Each row below is a small network's average activation on inputs in which a field has the value named, seen along a few directions.
Values that are neighbours, or in one group, have similar rows; names and order tell nothing.
Strong random noise was added to every row along 6 fixed directions; ignore it. To show where, here is one row again and again, with new noise each time:
[-230 -161 -206   -3  413 -252  150 -105 -108  118  317  343 -219 -154
   66   99 -113]
[ 517  165  208 -548  111 -243  153 -237  213 -195 -105  271  222  -42
 -115 -430   91]
[-277  -91 -160 -119  742 -388 -456  221  -21  -55  192  656 -120  316
  231  173  115]
[ 455   -4  185 -403 -603  252  265  107  -67  -70 -177 -172  197  -96
 -198 -691  -53]
[-197  193   99 -217  877 -474   40 -702   64  176  389  693 -299 -293
   46   66  -68]
[ -88 -322 -289  -85 -611  371  446  380 -601  496   64 -378   10  123
 -152 -192 -364]
[-214  172   40  935  157  -87  -15 -377  401 -528 -305 -107 -610 -817
   93  156  304]
[ 283 -313 -261  205 -204 -114    3  619  266 -669 -286  -73  103  -18
   94 -134  284]


Values of T:
t5: [ -97  -96 -279  -19  220  -92 -219  360  -53   29  -92  140  -62  363
  104   92   10]
t3: [-532  255  205  587  388   30 -389 -236   22   79  -93   36 -249  -33
  288  184  199]
t6: [ 181 -162   26   69 -153  148  145  109   96  -65  155 -166  199 -252
  200 -172   91]
t7: [  77   17 -125   11 -341  355  391  -62 -215  454   85 -266  -25 -140
 -158  -33 -154]
t4: [-519 -291 -179  102 -152  540 -679  671 -245  176  482  257 -146  147
   51  276  -36]
t8: [-190  539  503 -222  170   65 -642 -355   27  182 -196  -75  169  548
   -4  138   51]
t9: [-356 -115  -41 -554  313 -169   53 -196 -371  648  781  451  -82  276
 -138  213 -565]
t10: [ 214 -577 -241 -325 -172  -89  -32  474  198 -195  437   90  533 -104
  166  151  -77]
t1: [  23  195  352  109   11   26 -388  -81  196 -415 -116  160 -220   70
    8 -186   68]
t2: [ 211 -181 -429   29  659 -902  194  242  325 -514 -289  -78  567  765
  133  816  343]
A value of T combines one of 2 hidden first parts with one of 5 second parts; all combinations occur once.
- t1 and t4 share the first part; t1 and t2 share the second. Which value has the first part of t2 and the second part of t4? => t10
- t3 and t8 share the first part; t3 and t5 share the second. Which value has the first part of t5 and the second part of t8? => t9

Values of Z:
z10: [ 115  -61  112 -168 -617  403 -288  555   46 -115  191   26  127 -122
 -180 -282   29]
z3: [-238  398  551  362  -53  -36 -175 -754  160 -110 -162 -301 -303 -408
 -116  242  -79]
z5: [-539  -88  157  255 -210  308  -31  242 -462  168  336   78 -369  -46
  159 -482  -98]
z2: [ 643 -202 -456   16   41 -250  804 -218  346 -153 -297 -155  103 -225
 -141   87  -48]
z6: [-214  254  103 -577  765 -215 -757   48 -261  621   31  444  444  853
  296  378   90]
z4: [  16  138  -21 -340   53  199  401 -458 -517  800   32  -88   -7  139
  -24 -273 -332]
z1: [ 627 -207  236 -525 -533  -89  565  104  212 -460  221  -85  746 -176
 -102 -519  112]
z7: [  79 -434 -666   -6  622 -853  191  370  270 -488 -126  218  210  802
  148  631   43]
z9: [ 498 -582 -297  -72 -798  216  518  396  303 -439  120 -510  243 -796
 -100 -285  -84]
z8: [  22  182  -86  128  -22  180  393 -304 -144  253   77   13 -436 -296
 -357  -21 -122]
A value of Z combines one of 2 hidden first parts with one of 5 second parts; all combinations occur once.
- z1 and z6 share the first part; z1 and z5 share the second. Which value has the first part of z5 and the second part of z6? => z4
- z2 and z7 share the first part; z2 and z9 share the second. Which value has the first part of z9 and the second part of z7? => z3

Values of G:
g5: [ 180   40  317 -138   88  -80 -126  -47  431 -554  359  417   68 -586
   10 -364  306]
g2: [  21   79   75  -82  -28 -140   67   57  -59  -98   31   12  244  354
  -33   45   76]
g1: [ -12  262  178  167 -197  205 -300   25  144   27 -109  -26 -230 -172
 -113   23   29]
g6: [-192 -247 -250  114 -116  424 -141  427 -402  269   79    5  -50   60
   99 -160   -9]
g3: [ 447   73  316   89 -563  306   21  326  190 -433 -550 -315  150   72
  143 -836  251]
g10: [ 387  370  -14   73  267 -449  614 -833  284  -55 -579 -189 -133 -144
 -253  149   17]
g9: [-277 -542 -535 -462  117   80  424  170 -583  820  850  328 -207  -50
  -28   16 -643]
g7: [ 110 -173   89 -336  159 -207 -286  155  285 -472  159   82  380  198
  182  -65  105]
g4: [ 173  313  330   63 -481  232  630 -872  -59  146 -130 -433 -270 -467
 -489 -148 -302]
g8: [ 147  -73  396 -558 -495  261 -453  302    6  -14   57   35  455  -40
   83 -477   21]
A value of G combines one of 5 hidden first parts with one of 2 second parts; all combinations occur once.
- g9 and g10 share the first part; g9 and g6 share the second. Which value has the first part of g6 and the second part of g10? => g3
- g2 and g5 share the first part; g2 and g4 share the second. Which value has the first part of g4 and the second part of g5? => g1

Values of J:
j7: [ 186 -177 -111  390  -35 -450  498 -152  368 -609 -113 -233   59 -239
   20  249   83]
j8: [ 196  633   90  -27  462  -33 -563 -104   74  210 -614  206 -124  544
   -1  132  278]
j2: [ -64  893  715 -151  302  116 -615 -650   29  253 -247  276  -51   99
 -150    6  295]
j5: [  75 -163 -650  309  201 -115  849 -196 -310  383 -260 -415  -57   95
  -18  368  -99]
j10: [ 232 -221   35  -91  -27 -161  308  162  113 -304  270   57  344  -33
   92 -131   88]
j9: [-429  203  466 -112  200  225 -878 -176  -21  149  423  456 -253 -468
  160  -90   34]
j4: [-426  -96 -214  139  211 -103 -381  391   -5  -78   -4   50 -100  378
  -44  453   70]
j1: [ 259  260  245  304 -225  159  128 -530  368 -328 -306 -138 -386 -556
 -221 -191   23]
j3: [ 256  117  253 -772  390 -409 -173 -146  198  -95   89  666  160  329
   70 -597  -57]
j6: [ 387 -311 -226  -90 -473  -20  709  -19   73   52  -28 -666  506 -270
  -42  175 -163]
A value of J combines one of 5 hidden first parts with one of 2 second parts; all combinations occur once.
- j2 and j10 share the first part; j2 and j1 share the second. Which value has the first part of j1 and the second part of j10? => j3
- j9 and j6 share the first part; j9 and j8 share the second. Which value has the first part of j8 and the second part of j6? => j5
